A small network was trained on invented records. Each row is its activation on one of them, seen along a few directions.
Records have a field called GAK. Each example row is followed by its value.
The largest differences between rows may come from other fields.
In the rows, zero is written as 500.
Strong random noise was added to every row along 11 fixed directions; ignore it. To show where, here is one row again and again, with new noise each time:
[709 568 461 442 635 468 554 549 372 598 433 457 355 605 375 382 620 580
 488 481 465 472 654 695 415 431]
[429 618 471 435 509 536 378 604 515 408 366 467 777 460 513 409 612 576
 445 239 640 240 491 509 288 384]
[124 591 534 531 534 539 578 246 594 515 543 375 404 424 629 324 355 393
 378 518 502 555 197 500 694 552]
[535 443 287 771 420 610 355 645 374 383 499 469 527 571 368 486 392 387
 554 432 655 360 382 449 475 403]
[285 431 476 464 544 492 411 638 487 376 516 414 468 511 374 564 577 438
 730 448 569 373 710 514 298 593]
[458 392 392 710 395 553 429 520 319 505 546 617 665 539 414 636 264 481
 493 479 450 509 414 316 596 309]
[197 302 522 582 392 413 461 513 498 399 539 641 622 434 322 595 494 430
 552 629 453 516 572 480 478 720]
[631 479 674 393 678 529 453 603 320 504 493 375 388 543 452 564 441 342
 611 479 708 602 560 605 386 312]
[472 481 664 486 551 601 357 566 425 386 490 439 644 485 540 438 419 383
 503 444 727 469 384 504 364 352]
[415 392 657 555 603 430 420 727 400 420 383 448 539 412 551 348 401 648
 521 351 575 472 604 252 365 679]
[649 549 409 549 533 489 540 745 517 521 363 507 473 465 528 567 481 574
 569 351 516 401 553 362 409 599]
[411 638 346 551 475 604 581 418 576 577 502 514 511 493 545 677 362 367
 516 429 515 443 267 469 604 376]
[539 376 194 727 219 461 443 664 409 331 586 325 321 464 407 641 444 214
 557 602 482 658 442 458 758 437]

[427 521 395 525 549 570 502 559 502 551 605 451 342 611 472 566 485 616
 713 478 411 404 638 386 373 586]  zel
[394 383 625 608 620 334 410 460 305 480 479 514 529 480 307 229 523 699
 336 475 467 510 674 516 454 586]  lavof
[626 603 416 529 668 496 518 484 424 607 499 426 330 576 526 366 493 695
 531 389 366 454 579 422 523 415]  bolo
[293 378 329 617 392 448 343 430 488 378 546 437 384 588 325 262 599 532
 475 568 532 415 476 592 485 664]  voda
[672 533 564 501 603 510 530 431 375 697 494 589 484 572 444 649 387 497
 529 462 525 543 491 525 480 368]  zaz
[511 518 490 538 649 703 547 339 537 634 694 643 334 686 472 620 348 560
 740 758 381 473 508 522 408 524]  sotor
[441 719 317 494 384 456 672 525 870 447 407 336 341 299 790 523 564 524
 442 430 427 467 347 410 594 809]  lavof
[608 463 544 522 386 556 482 513 518 458 493 565 655 459 615 440 463 543
 372 531 474 549 401 438 539 432]  gupu
[278 523 531 429 478 623 450 544 638 502 557 588 685 507 481 838 414 464
 744 420 589 298 502 373 284 484]  zel
[648 598 541 388 532 402 522 593 560 523 349 461 561 403 544 670 586 355
 447 378 789 472 378 660 454 438]  fige
[459 621 463 439 640 423 606 584 629 644 286 582 525 382 522 707 478 550
 484 223 594 361 519 384 473 730]  mifi
[482 492 693 404 686 430 429 473 400 571 385 660 766 508 387 571 525 552
 452 362 767 363 519 649 265 416]  fige
[350 550 445 618 462 686 370 491 623 302 580 339 461 571 526 339 470 362
 636 543 648 314 341 527 410 541]  sotor
[641 535 246 559 255 438 446 531 577 428 487 539 576 458 353 636 720 343
 433 506 555 454 432 686 506 548]  zaz
[421 634 484 429 595 646 654 491 717 604 613 528 406 457 668 675 398 568
 665 498 252 452 600 343 535 550]  gilo
[267 479 484 518 598 404 557 503 488 532 478 444 340 448 475 656 331 560
 656 399 504 530 552 269 522 697]  sotor
[782 601 505 405 703 548 683 555 552 674 494 545 279 618 460 489 630 528
 580 545 454 422 609 772 437 542]  fige
[552 590 601 309 571 533 538 391 602 509 456 469 526 419 514 636 544 278
 465 502 746 581 282 742 497 389]  bolo
[598 484 431 391 521 428 571 499 399 580 582 416 303 554 574 573 495 681
 625 550 234 623 773 377 536 426]  gupu
[544 589 396 408 546 606 493 651 595 479 505 405 442 571 507 650 672 491
 785 412 405 353 750 529 366 456]  bolo
[571 398 410 665 467 580 525 546 553 555 484 813 629 566 310 504 533 524
 434 620 356 363 571 601 497 751]  mifi
[753 287 652 570 383 599 426 505 347 419 742 599 597 654 544 352 418 762
 480 787  82 640 752 366 475 361]  lavof
[733 569 626 473 632 535 494 553 518 583 355 437 344 508 635 326 449 552
 383 484 685 541 300 544 477 580]  voda
[316 370 412 589 378 271 446 557 346 471 450 441 513 413 379 431 497 688
 380 425 475 571 620 365 576 631]  zel
[312 546 500 630 552 649 524 291 592 507 630 578 433 574 333 366 482 340
 482 702 514 414 406 789 569 562]  gilo
[465 528 406 411 558 522 525 355 446 714 518 673 604 713 311 535 629 699
 494 543 244 396 708 677 447 393]  voda
[530 411 604 563 429 357 570 475 584 501 421 679 633 351 500 396 537 675
 275 643 384 568 516 498 516 837]  gilo
[391 637 405 468 507 649 409 345 516 519 543 526 729 590 525 378 573 561
 398 436 382 263 493 608 452 306]  mifi
[802 402 372 572 290 434 415 433 210 521 639 453 455 584 423 481 501 533
 369 617 286 724 565 547 697 173]  zaz
[597 466 562 562 583 592 559 491 555 543 532 492 363 581 527 423 437 441
 564 626 532 522 445 529 462 594]  gupu

Which value of GAK does each new row have?
[407 631 462 466 624 662 488 370 438 598 518 456 594 641 545 358 395 753
 516 344 400 333 528 429 435 205]  sotor
[913 652 403 597 342 663 539 482 579 573 516 559 520 530 632 540 421 459
 345 579 577 497 113 514 594 351]  zel
[615 564 442 524 577 502 621 480 442 671 518 559 319 545 444 618 385 408
 530 536 406 605 512 540 672 388]  gupu
[634 592 467 422 481 507 548 440 550 498 546 379 385 593 507 303 709 580
 479 666 295 516 622 669 500 500]  sotor
[248 478 301 601 314 587 299 419 410 263 700 199 492 590 489 227 616 517
 536 581 339 433 568 504 572 298]  sotor
[565 428 658 568 576 732 385 582 546 511 595 699 715 580 534 506 346 543
 539 577 432 395 537 346 411 505]  mifi
[759 554 458 527 457 652 561 630 642 448 610 389 316 540 706 507 471 369
 594 609 480 513 381 513 572 500]  fige
[419 633 551 498 550 477 532 329 425 586 426 496 666 466 590 340 354 668
 270 335 493 492 312 403 660 338]  sotor
[433 339 685 690 532 508 502 382 469 486 501 587 449 496 483 157 392 508
 301 686 585 647 300 504 584 781]  gupu
[395 464 657 407 560 485 393 509 405 382 514 325 530 545 466  69 710 700
 431 520 404 485 739 600 397 485]  sotor
